These are the activations of a small network on made-up records, seen along a few directions, one row for each record.
Here are examples, each followed by its value of one field, D.
The word absent means that the record has no D.
Other fields move the rows too, some of them a lot.
(in the rows, 500 means zero)
Strong random noise was added to every row along 15 fixed directions; ignore it. To show where, here is one row again and again, with new noise each time:
[551 704 600 542 693 429 941 493 501 457 408 592 639 705 383 580 290 319
 445 462 820 322 492 527 472 334 382 595 281 603 525 585 402 472]
[437 228 479 418 512 666 521 488 709 669 387 541 799 654 497 375 273 173
 720 674 499 586 401 574 886 439 580 610 662 340 481 396 602 518]
[223 647 581 644 328 504 496 479 456 454 382 401 622 753 469 387 395 717
 479 487 673 626 427 764 743 378 389 436 519 861 384 480 438 395]
[342 570 604 641 358 526 673 302 559 424 204 531 536 487 609 649 481 394
 470 300 478 256 450 634 649 187 557 378 337 416 395 338 503 411]
[545 612 517 448 536 466 330 666 803 366 388 595 277 234 776 494 286 646
 614 363 658 516 523 580 474 491 443 408 477 513 492 238 576 322]
[270 664 725 459 355 286 364 261 308 645 720 481 580 680 299 683 626 782
 703 540 686 643 478 495 629 485 525 543 494 626 514 622 851 463]
[511 321 583 430 649 684 513 515 308 650 400 573 488 490 539 575 735 378
 349 466 484 220 362 660 484 410 759 607 479 499 540 462 392 667]
[843 553 543 473 664 634 632 538 349 571 608 472 597 674 555 562 555 564
 592 320 446 778 491 334 481 756 645 570 474 440 621 833 494 505]
[463 477 316 514 427 527 262 603 866 249 385 605 322 251 785 371 310 571
 469 559 476 403 576 614 464 494 463 312 598 545 392 126 496 388]
[487 347 607 392 610 416 260 615 451 594 751 369 474 470 358 291 636 597
 452 570 580 737 433 372 497 632 555 579 586 439 405 637 552 775]
[489 383 545 533 648 509 636 580 435 711 584 561 572 663 241 369 417 225
 384 640 558 349 449 462 681 508 464 569 459 453 379 576 464 689]
[239 482 599 509 469 451 487 445 311 368 430 404 516 478 536 493 701 775
 338 485 507 640 360 550 301 261 485 594 527 768 537 546 312 534]
[302 449 482 423 492 493 418 533 484 492 459 509 639 481 648 264 480 703
 558 674 583 628 435 562 550 398 351 466 620 674 410 403 503 593]
[582 654 423 551 302 446 559 285 858 608 334 372 564 831 485 547 544 352
 448 631 726 349 673 579 565 452 588 427 205 535 540 432 517 456]
[683 576 701 581 484 393 530 374 625 459 500 263 292 436 629 430 895 507
 227 271 545 550 514 174 331 513 774 379 164 120 401 685 479 741]
[463 612 617 549 538 424 544 540 583 306 338 433 290 354 641 566 594 646
 286 307 610 511 440 497 222 299 530 533 323 602 566 468 286 430]
[577 436 500 474 447 631 564 550 314 657 328 396 212 620 487 144 440 444
 453 557 578 411 488 666 690 708 374 486 503 633 288 494 667 687]

[498 506 616 597 625 351 497 627 415 612 574 423 529 410 192 789 624 501
 332 192 370 482 463 420 306 277 438 575 263 470 581 640 108 520]  d1
[529 529 525 338 685 495 384 576 654 234 529 516 735 373 842 384 635 705
 476 513 765 586 451 513 240 390 632 478 557 495 549 415 342 636]  d9
[788 529 474 478 703 627 445 741 404 572 615 500 376 595 469 270 472 479
 353 471 648 366 535 616 547 829 523 402 498 562 345 580 472 700]  d10
[523 408 679 504 555 381 359 516 597 514 652 481 364 284 337 587 527 325
 498 305 464 422 460 377 578 514 669 470 468  74 368 489 666 623]  d11
[605 502 502 515 623 573 525 562 451 375 641 689 390 407 847 324 642 689
 389 617 379 643 444 167 278 661 645 475 610 430 586 587 449 503]  d12
[365 607 619 515 382 367 440 521 491 514 323 275 417 409 523 658 682 804
 456 274 526 739 459 517 283 246 394 603 294 724 662 551 237 377]  d4
[300 402 653 387 543 332 705 315  36 633 593 602 395 434 216 620 656 435
 506 623 442 306 410 350 331 352 383 746 498 514 527 606 659 677]  d7
[450 669 544 546 544 584 645 385 496 529 554 772 789 740 674 443 358 488
 637 663 709 327 473 561 794 529 566 329 564 499 406 449 722 449]  d10
[524 412 397 518 318 525 268 374 386 467 742 332 536 737 269 231 472 546
 563 632 444 608 606 587 740 874 509 356 737 525 211 592 796 710]  d2
[594 546 485 656 386 560 551 559 455 414 402 345 289 586 485 231 402 514
 381 359 437 572 526 536 594 671 391 375 484 539 292 562 460 542]  d15
[727 461 319 611 458 501 334 613 888 605 724 377 619 799 213 477 303 289
 500 591 423 754 649 391 662 781 579 500 524 414 549 637 397 395]  d16
[476 375 396 406 532 375 342 576 718 420 482 400 358 368 391 528 526 468
 356 612 513 531 520 503 167 394 458 654 501 588 633 409 306 504]  d1
[582 383 397 277 503 616 615 259 348 670 317 421 794 661 599 516 694 470
 643 635 520 443 525 635 412 405 490 572 494 579 597 525 552 676]  d3
[414 323 742 414 667 474 401 639 534 488 613 575 385 332 407 497 410 383
 561 445 590 607 300 432 540 490 666 734 657 305 555 487 581 502]  d6
[464 566 508 594 457 546 635 408 296 386 532 563 510 600 500 418 473 514
 473 491 450 406 486 510 597 567 499 413 571 510 347 544 600 557]  d15
[385 571 437 546 562 493 284 600 478 730 719 753 579 617 477 689 701 680
 362 745 501 309 489 530 416 482 644 501 477 759 698 441 271 403]  d1
[669 433 462 395 463 580 467 426 631 651 446 340 633 775 360 541 439 339
 655 526 611 600 554 641 611 616 590 621 493 513 605 567 571 487]  d2
[573 384 674 532 620 527 636 512 266 696 746 605 419 616 343 546 663 379
 437 560 317 647 374  99 473 657 717 750 511 305 671 814 480 534]  d7
[467 611 567 402 571 393 603 606 531 553 418 460 366 503 676 157 579 641
 393 708 838 514 463 411 337 474 343 538 368 635 480 493 439 682]  d6
[313 499 621 584 545 509 315 529 416 486 787 649 565 669 369 557 630 600
 339 650 594 448 390 553 539 553 801 578 657 647 570 535 429 465]  d16
[399 454 550 465 537 471 513 382 420 209 577 455 706 486 513 465 490 606
 549 441 521 672 432 492 433 432 546 528 663 498 413 560 536 590]  d5
[403 618 621 457 636 535 446 491 526 595 469 739 547 497 829 635 762 708
 374 635 702 322 384 532 314 312 717 501 413 645 737 397 373 392]  d10
[628 691 517 649 668 452 815 563 343 319 680 570 599 623 308 551 395 417
 375 394 554 425 570 376 447 606 448 511 404 512 442 725 354 523]  d13
[354 527 258 481 412 267 438 379 480 245 678 651 631 388 187 734 205 530
 675 591 354 336 688 583 350 422 168 448 661 656 429 327 600 402]  d11
[421 377 446 466 577 534 473 576 517 650 480 471 942 434 595 431 693 505
 504 524 389 499 494 451 566 273 450 424 413 382 442 466 196 733]  d4
[443 493 447 582 487 481 588 416 681 126 392 445 407 464 547 394 483 365
 214 549 592 334 527 567 341 407 583 464 487 503 383 386 396 545]  d5
[579 462 428 325 600 543 257 634 699 462 537 580 787 279 618 599 376 475
 786 363 582 391 582 701 646 486 530 385 580 333 421 254 550 557]  d8
[698 624 440 334 586 371 655 351 431 220 579 454 545 510 476 448 410 511
 619 486 705 479 626 458 271 602 370 492 520 462 405 574 744 676]  d9
[608 459 429 441 471 707 398 573 386 510 405 537 353 517 720 404 437 657
 628 480 400 663 452 620 541 695 506 522 696 650 577 472 601 366]  d9
[508 564 553 509 396 487 405 334 465 314 544 548 106 419 527 695 487 610
 517 445 458 545 474 525 367 653 672 543 633 547 616 503 814 240]  absent
[727 677 338 283 543 307 614 505 593 320 403 299 586 439 573 408 442 687
 631 432 710 632 701 466 111 463 133 489 329 643 498 530 415 663]  d12
[550 690 453 602 241 357 637 175 717 386 480 300 734 684 597 373 625 498
 534 522 563 552 704 288 588 490 507 231 271 263 298 575 638 661]  d14
[342 511 509 684 222 544 485 369 781 486 321 474 449 570 662 526 584 411
 396 559 368 515 492 423 639 375 684 438 408 393 553 387 412 286]  d8
[404 272 592 470 539 410 488 529 441 585 602 563 428 265 328 594 476 344
 571 444 212 586 407 224 485 401 464 653 559 222 519 534 513 528]  d7
[264 404 527 482 459 483 284 596 530 612 527 560 487 352 713 303 683 714
 455 697 450 598 414 387 520 400 498 466 551 540 488 377 422 577]  d14
[610 409 567 346 504 534 524 478 600 442 264 440 236 286 686 520 385 475
 681 339 476 682 442 464 380 474 467 641 528 389 616 434 672 375]  d3
[634 501 380 242 640 522 501 448 285 626 525 617 501 413 602 604 571 643
 670 634 531 406 547 574 286 572 384 538 568 652 635 499 690 551]  absent
[631 368 312 371 563 612 309 622 495 346 519 449 468 428 595 490 494 687
 515 489 348 740 508 565 243 621 505 594 699 713 635 507 344 457]  d3
[594 489 571 622 605 629 699 670 378 689 485 571 359 620 437 385 459 309
 368 505 459 451 446 409 673 641 515 584 412 468 498 629 396 486]  d14
[552 441 518 454 618 576 605 485 338 552 528 609 512 575 430 587 566 381
 441 531 496 313 450 530 435 498 629 627 519 525 572 538 460 570]  d12
[145 412 470 703 305 687 576 412 360 523 331 689 662 624 542 461 418 412
 446 590 270 238 367 730 869 299 526 373 651 610 333 299 427 417]  d16
[228 428 825 536 547 386 580 520 285 361 528 553 264 151 491 335 525 459
 425 371 525 408 312 366 615 382 491 506 549 217 213 462 696 690]  d13
[350 551 445 740 469 644 338 766 469 715 518 836 495 414 676 558 395 695
 484 470 178 413 437 537 748 477 418 278 549 637 504 326 256 207]  d6
[683 607 490 398 702 426 407 675 584 406 748 602 585 431 479 549 378 591
 621 453 686 543 590 453 421 682 510 508 528 495 518 529 526 525]  d4
[522 552 495 503 567 438 612 833 555 691 472 489 391 459 380 434 177 437
 627 528 587 725 517 397 636 547 149 648 435 608 627 558 445 315]  absent
[451 389 601 454 677 471 636 523 688 280 500 536 643 387 561 558 363 371
 550 467 499 769 359 286 369 319 566 708 580 304 659 556 381 383]  d2
[404 632 726 516 782 510 664 670 398 497 641 557 826 722 584 169 493 624
 399 614 921 625 307 490 626 466 524 502 547 589 399 676 376 698]  d15
[705 389 346 364 623 647 849 615 484 500 134 361 494 526 519 268 347 193
 476 532 627 347 551 681 428 483 275 665 404 593 474 460 324 687]  d13
[634 607 528 513 627 417 503 558 378 336 615 521 237 464 205 717 390 455
 375 285 626 275 563 658 331 618 509 567 450 645 458 537 525 483]  d5
[423 488 512 460 298 465 373 499 641 424 263 381 228 271 694 474 459 643
 616 388 436 694 499 508 432 430 390 530 503 533 559 347 552 321]  d8
[388 454 541 438 498 450 178 576 364 246 642 377 658 227 487 492 567 775
 593 193 453 572 464 685 516 472 508 333 677 444 231 427 502 733]  d11

Which value of D does each new row have?
[684 513 391 366 455 510 564 377 390 575 383 394 426 602 358 623 502 435
 591 464 531 330 638 683 380 567 399 562 405 637 546 504 600 557]  d2
[574 529 431 616 382 508 712 542 395 594 240 339 355 516 331 553 441 366
 426 275 297 413 591 539 497 407 219 514 246 570 464 534 265 467]  d8
[537 463 638 441 487 526 570 377 337 797 463 510 475 597 381 611 571 360
 639 444 500 384 453 524 668 503 573 576 429 363 517 560 718 559]  d16
[455 310 555 355 590 448 512 556 437 547 429 326 398 492 357 456 721 450
 287 578 558 569 387 466 170 339 539 822 448 623 664 587 223 679]  d12
[566 550 585 574 474 429 409 626 749 628 503 546 338 394 520 505 329 447
 607 352 466 600 514 337 638 532 441 445 390 290 490 439 532 347]  d12
[772 533 563 418 628 487 662 446 456 481 437 243 726 564 440 476 580 417
 532 186 626 530 554 509 447 468 479 447 296 313 365 685 440 803]  d3
[560 776 791 524 633 316 580 549 607 579 671 674 213 514 556 334 355 509
 517 544 916 431 465 273 632 661 488 405 357 308 374 541 883 495]  d10
[669 557 501 423 627 691 723 424 370 253 423 669 522 541 751 509 321 516
 656 429 561 501 454 583 462 633 593 537 685 544 551 518 696 391]  d3
[420 390 607 227 698 453 473 439 308 475 485 647 498 138 806 451 682 687
 609 558 531 461 363 395 239 320 452 527 606 386 513 409 684 698]  d10
[238 381 402 597 350 410 300 407 474 543 584 595 385 395 524 548 697 698
 316 741 129 567 472 288 290 359 435 457 575 617 595 449 373 376]  d10
[359 365 643 371 454 375 450 368 332 417 571 215 579 575 121 430 646 376
 465 478 709 446 470 659 505 440 565 681 534 469 341 565 582 863]  d7
[461 701 503 570 469 558 636 412 387 258 442 603 554 518 692 545 534 628
 478 447 600 329 533 627 481 498 570 406 494 622 459 442 506 439]  d13
[279 342 456 410 494 277 360 583 466 327 504 377 414 124 257 593 481 549
 474 424 367 548 516 507 226 251 222 655 535 573 477 386 327 566]  d13
[384 673 527 555 499 466 732 508 529 227 339 563 520 495 641 383 308 553
 487 488 719 419 495 590 488 355 348 470 463 663 414 385 462 451]  d14
[597 322 347 309 485 401 282 618 647 847 535 352 546 432 389 576 488 597
 751 580 257 940 571 278 360 493 229 670 463 527 754 582 392 434]  d2
[681 482 447 643 499 566 484 429 663 587 609 714 267 544 519 708 585 255
 322 571 269 295 544 265 454 642 817 468 430 250 647 506 533 319]  d9
[531 402 400 373 631 560 556 452 373 240 500 619 472 359 660 477 573 535
 427 601 438 389 460 499 182 482 568 569 675 545 544 443 483 602]  d15
